Each row below is a small network's average activation on inputs in which a field has the value named, seen along a few directions.
Related values have similar rows: they may be neighbours, one step apart, or belong to one group.
In the rows, zero is written as 500.
Strong random noise was added to every row along 10 fixed directions; ignore it. To show where, here is one row again and again, with new noise each time:
[414 660 452 485 591 658 363 606 446 497 348 611 564 507 521 588 277 500
 502 437 469 554]
[447 371 496 445 486 606 551 570 436 570 616 517 531 442 510 575 574 578
 430 323 519 415]
[423 405 577 493 445 478 548 500 445 535 525 422 477 569 544 608 449 545
 343 416 394 469]
[395 589 424 591 442 354 434 291 510 564 739 386 355 490 394 368 237 147
 505 548 375 495]
[535 555 531 421 603 615 459 664 522 526 286 589 578 542 540 597 513 581
 535 447 540 427]
[136 482 387 517 638 384 436 499 565 461 754 605 505 401 502 618 409 564
 433 300 304 376]
[589 407 568 511 588 543 454 528 456 520 609 443 585 491 553 584 495 507
 668 344 480 416]
[483 616 459 513 725 384 532 533 591 413 296 587 460 662 576 389 515 599
 735 534 406 343]
[447 357 562 364 426 450 536 605 595 523 509 509 463 499 590 495 369 541
 374 458 344 518]
[633 469 575 486 512 653 559 584 351 496 340 469 477 656 625 413 360 583
 589 444 438 521]
[622 658 489 581 610 555 559 470 530 506 543 499 487 567 445 520 547 335
 591 444 413 321]
[628 433 546 422 474 575 690 598 520 497 394 524 471 595 585 454 599 607
 470 458 424 437]


Values of Sim:
d10: [405 494 378 444 474 314 354 460 579 514 361 518 520 397 459 370 515 511
 614 704 756 666]
d2: [649 456 448 519 536 667 485 527 408 469 679 564 486 429 529 332 467 464
 757 401 514 459]
d25: [374 632 260 590 470 660 559 461 392 385 661 632 564 376 485 569 436 566
 422 406 426 715]
d6: [395 545 542 567 548 460 395 479 411 469 408 453 448 578 495 458 320 513
 487 551 510 547]
d18: [549 551 385 623 553 515 712 393 534 252 608 608 582 445 558 594 828 756
 530 454 390 550]
d17: [606 566 576 603 500 641 545 540 357 466 510 468 496 579 493 533 455 492
 433 464 450 475]
d5: [504 418 553 418 376 569 705 562 518 419 311 551 421 571 618 454 551 750
 251 547 400 618]
d23: [417 798 381 569 638 410 457 483 593 350 218 637 549 622 546 574 425 576
 585 630 389 597]
d15: [503 327 474 349 284 649 483 510 419 624 521 520 501 347 494 444 551 586
 411 515 741 672]
d8: [505 484 565 513 627 562 540 589 444 407 349 536 511 607 585 456 505 687
 547 458 456 476]
d22: [586 603 535 567 496 517 454 477 467 498 430 479 587 535 462 595 541 422
 503 548 536 556]
d11: [506 325 583 421 461 536 440 532 419 589 512 453 545 447 516 497 567 561
 536 456 658 498]
d3: [477 391 496 400 422 402 594 480 642 487 509 506 445 440 512 388 606 554
 409 580 505 540]
d24: [531 601 545 496 506 542 456 505 562 585 501 503 433 478 373 443 504 329
 404 594 578 367]
d12: [467 576 462 580 386 477 560 376 474 526 572 451 383 485 372 468 552 359
 312 589 535 475]
d14: [546 460 554 543 496 566 473 480 379 494 479 423 488 521 512 446 476 539
 523 505 575 534]
d4: [452 376 585 335 495 504 400 750 513 629 347 579 480 504 526 432 451 547
 479 536 629 379]
d20: [593 437 532 496 410 512 525 493 456 573 590 380 449 503 467 412 389 358
 510 517 510 562]
d1: [540 606 649 567 653 516 543 597 449 455 290 441 433 783 592 505 296 521
 492 469 261 382]
d7: [442 625 456 537 585 365 363 420 615 474 461 545 502 483 448 522 526 425
 591 622 544 431]
d19: [517 611 477 565 672 300 489 508 683 446 480 544 516 527 435 527 684 451
 631 583 514 306]
d16: [457 668 452 627 382 440 406 340 416 494 474 434 453 542 434 481 329 317
 421 665 491 651]
d13: [586 498 511 589 492 534 584 362 503 462 821 448 476 452 455 555 553 358
 520 388 359 434]
d21: [496 585 479 597 447 550 547 433 448 526 560 459 500 474 367 570 614 380
 342 489 550 515]
d9: [417 303 477 294 273 455 685 560 557 620 465 520 404 479 512 363 611 614
 257 559 560 545]
Each value of Sim is a pair of two hidden parts, and every pair occurs once (5 first parts, 5 second parts).
d25 and d17 share the first part; d25 and d23 share the second. Which value has the first part of d23 and the second part of d17? -> d16
d2 and d7 share the first part; d2 and d14 share the second. Which value has the first part of d14 and the second part of d7? -> d24
d5 and d8 share the first part; d5 and d15 share the second. Which value has the first part of d15 and the second part of d8? -> d11
d13 and d22 share the first part; d13 and d3 share the second. Which value has the first part of d3 and the second part of d22? -> d21
